Each row below holds a small network's activations on one input, seen along a few directions.
In each table, some parts of the input vary, and every possible input appears once, in random order.
A made-up example of a description, with smaller parts first: ring(8) and (point or ring(11) or (values(3) and line(6))).
Shared parts are said once, and a part with two or three values counts as separate values.

Other details of the inputs vary at random and push rows far along three fixed directions, the same in every table; ignore that.

Table:
R1:  28  22  -1 -11 -27 -37   8  -7   5  24 -19  -1 -21
R2: -10   0   7  25   0  -1  11  -6   7 -11  27   0  -8
R3:   6  10 -20 -20 -17 -43   4  -9   9  46 -11  -5  -9
R4:   1  -4  -3  -8 -14  28 -17  -8 -27   2 -10  11  32
R5:  20  26 -15  -4 -37 -37  -1   0   1  24  -7  -3 -15
R6:  -8  29  -9  -9  36   3 -35  45  10 -19  -5 -16 -14
R7:   1  21 -12  -4  40  -2 -37  46   8 -20  -4 -14  -2
R8:  26  26  -8  -4 -30 -33   6  -3   0  27 -12  -2 -23
R9:  26  20   0 -11 -29 -35   7  -4   7  26 -20  -1 -22
R10:  -6   4  18  -8  -7  25  -6 -17 -32   2 -23   2  11
R11:  -7 -15  13  10   8  -3  27  -7  12 -15  10   8  -9
R12:  -5  -1  11 -14  -6  25   7 -10 -31  -2 -27   6  21
R13:  -2 -21   2  12   3   4  20  -6  22 -12  13   5  -1
R14:  11  14 -20 -19 -15 -44   7 -10  10  45 -10  -5  -4
R15:   1 -11  -1 -16 -12  27 -10 -10 -32  -2 -12  -1  27
R16:  -8  -4  12 -14  -9  27   4  -6 -28   2 -28   7  18
R17:   1  19  -1 -22  44   3 -13  44  16 -21 -22  -9  -8
R18:  -5  -9  -3  -9 -15  30 -21  -7 -28   3 -11  11  29
R19:  -4  16 -12  -6  38  -2 -40  47   8 -19  -5 -14  -7
R20:   4 -22   3  10   2   1  13  -6  15 -13  26   0   2
R21:  -2  -5  21  17  10  -1  20 -14  10 -11  14   2 -13
R22:  -6 -12   3  28   2  -7   6  -3   5 -10  27   2  -1
R23:  -4 -23  -1  10   5   1  18 -11  17 -17  13   5  -5
R24: -22 -15   1   9  20  -8  16 -17  15  10  23  -1   1
R25:   1 -18  -1  15   2  -2   7  -7  13 -14  29  11   2
R26:  -1 -18   1  17  -1   1   5  -2  19  -9  28  12   4
R27:  11  10 -21 -19  13 -11 -30  26   7  -9  -7   1  -4
R28: -12  11   6   2 -18  29 -13  -4 -31   7 -12   0  21
R29:  -5  11  11  -1  -8  30  -5 -12 -37   7 -16   0  11
R30:  -2  -9  -3 -14  -9  28  -3 -14 -26  -3 -24   4  24
R31:  -5   0  16  25   3   6  17  -4  11  -2  20   1 -14
R32:   0 -12   1 -14 -15  30 -12  -5 -26   3 -13  -1  29
R33:   5   6 -15 -26  41   2 -32  40  12 -27  -5 -16  -7
R34:  27  -2 -20 -20 -36 -35  -1   0   6  20  -8  -2 -12
R35:  -4   1  12 -13  -7  27   7  -8 -28   1 -27   6  23
R36: -22  -6   3  -4   7  16   3 -15 -10  24  -3  -2  25
R37:  -9 -15   3  28   0  -7   3  -3   6 -10  26   3  -3
R38:  -7  -3  15  24   3   5  14  -6   9  -3  20   1 -18
R39:   4 -16  -2   6  -1   0  18  -9  16  -9   6   4   0
R40:  -7 -13   5  30  -1  -4   4   2  11  -6  26   2   1
R41:  16  22 -17  -5 -37 -39  -3  -1  -2  21  -7  -2 -20
R42:  -7  -3  13  23   5   3  15  -9   6  -7  21   2 -18
R43:  -4 -24   1  11   3   3  18  -8  20 -13  13   5  -5
R44:  -5  -8  22  17   6   1  16 -11  13  -7  13   3 -15
R45: -13  19 -15 -24  59  -6 -23  29  14  -1  -6 -18  -1
Each input here is: ring(5) and (point or ring(8)).
Changing only the ring(5) part turns R29 into R42. The same change can be made to R22. Which row results? -> R37
Which other rows agree with R35 in the ring(5) part? List them by row number. -> R1, R4, R5, R7, R8, R14, R20, R39
Which other rows agree with R9 in the ring(5) part? List them by row number. -> R13, R17, R26, R28, R31, R32, R36, R40

Table:
R46:   3   4  -2   6 -18   7  -6  -3  -8   9   3   2   9
R47: -14 -13  -1   1 -15  12   3 -15 -17  16  -6   6  21
R48:  -4  -6  -7   0  -7 -14   9  -8  -3   9   2   0   4
R49:   7  -2   3   5 -19   3  -7 -11 -13   9   6   2   6
R50: -11  -7   4  -1  -2  43 -12   0 -21 -12  -9   0  20
R51: -12   3   1  -9  39  33 -27  22 -10 -34  -7  -7   5
R52:  -3  25  -8 -15  38   8 -38  41  -8 -21 -15 -11   6
R53:  22   6 -13 -19 -34 -15 -10  -4 -13  17 -22  -3  -7
R54:  13  40 -15 -18  28 -57  -3  32  43  11 -10 -20 -49
R55:  -9 -12   0  -2 -14  10   4 -27 -23  13  -1   5  17
R56:  -4 -10   3   3 -23  14   6 -14 -25  -3  -9   5  14
R57:  -5   6  17  14  50  -9  21  17  42 -21  20  -5 -30
R58:  -3  24  -9 -14  32  12 -41  43  -3 -15 -17  -7   6
R59: -16   1   1  -4  34  34 -26  30  -5 -29 -11  -4   9
R60:  33   8 -22 -13 -29 -52  14   2  32  24  -1   1 -22
R61:  27  15 -27 -31 -30 -45 -10   0   1  38 -21  -8 -14
R62:  -8 -28  13  29  17  -8  35  -9  32 -23  39   8  -5
R63:  -8   6  21   3 -18  21  13 -18 -25   7 -14   3  -1
R64:  -3  -6  -9  -1 -10  -4   5  -7   4  15   5  -1   3
R65:  -2 -33  15  27  10  -4  31 -18  34 -14  43   7  -8
R66:  -4 -27  12  25  16  -7  31 -17  31 -20  40  10  -9
R67:  -3 -13   5  -2 -17  15   7 -14 -14   8 -11  12  24
R68:   5   4  -1   3 -13   0  -8  -9 -16   3   2   5   5
R69:  -1  15  17  12 -12   4   9 -13 -15  14  -6   1  -5
Describe the family of inputs behind these rows. -> values(4) and (point or ring(5))
Which other rows does R65 become when the values(4) part takes its other values? List them by row number. -> R49, R53, R61
Which other rows does R52 become when the ring(5) part takes its other values? List them by row number. -> R46, R49, R58, R68
Which other rows agree with R64 in the values(4) part? List them by row number. -> R47, R48, R54, R55, R61
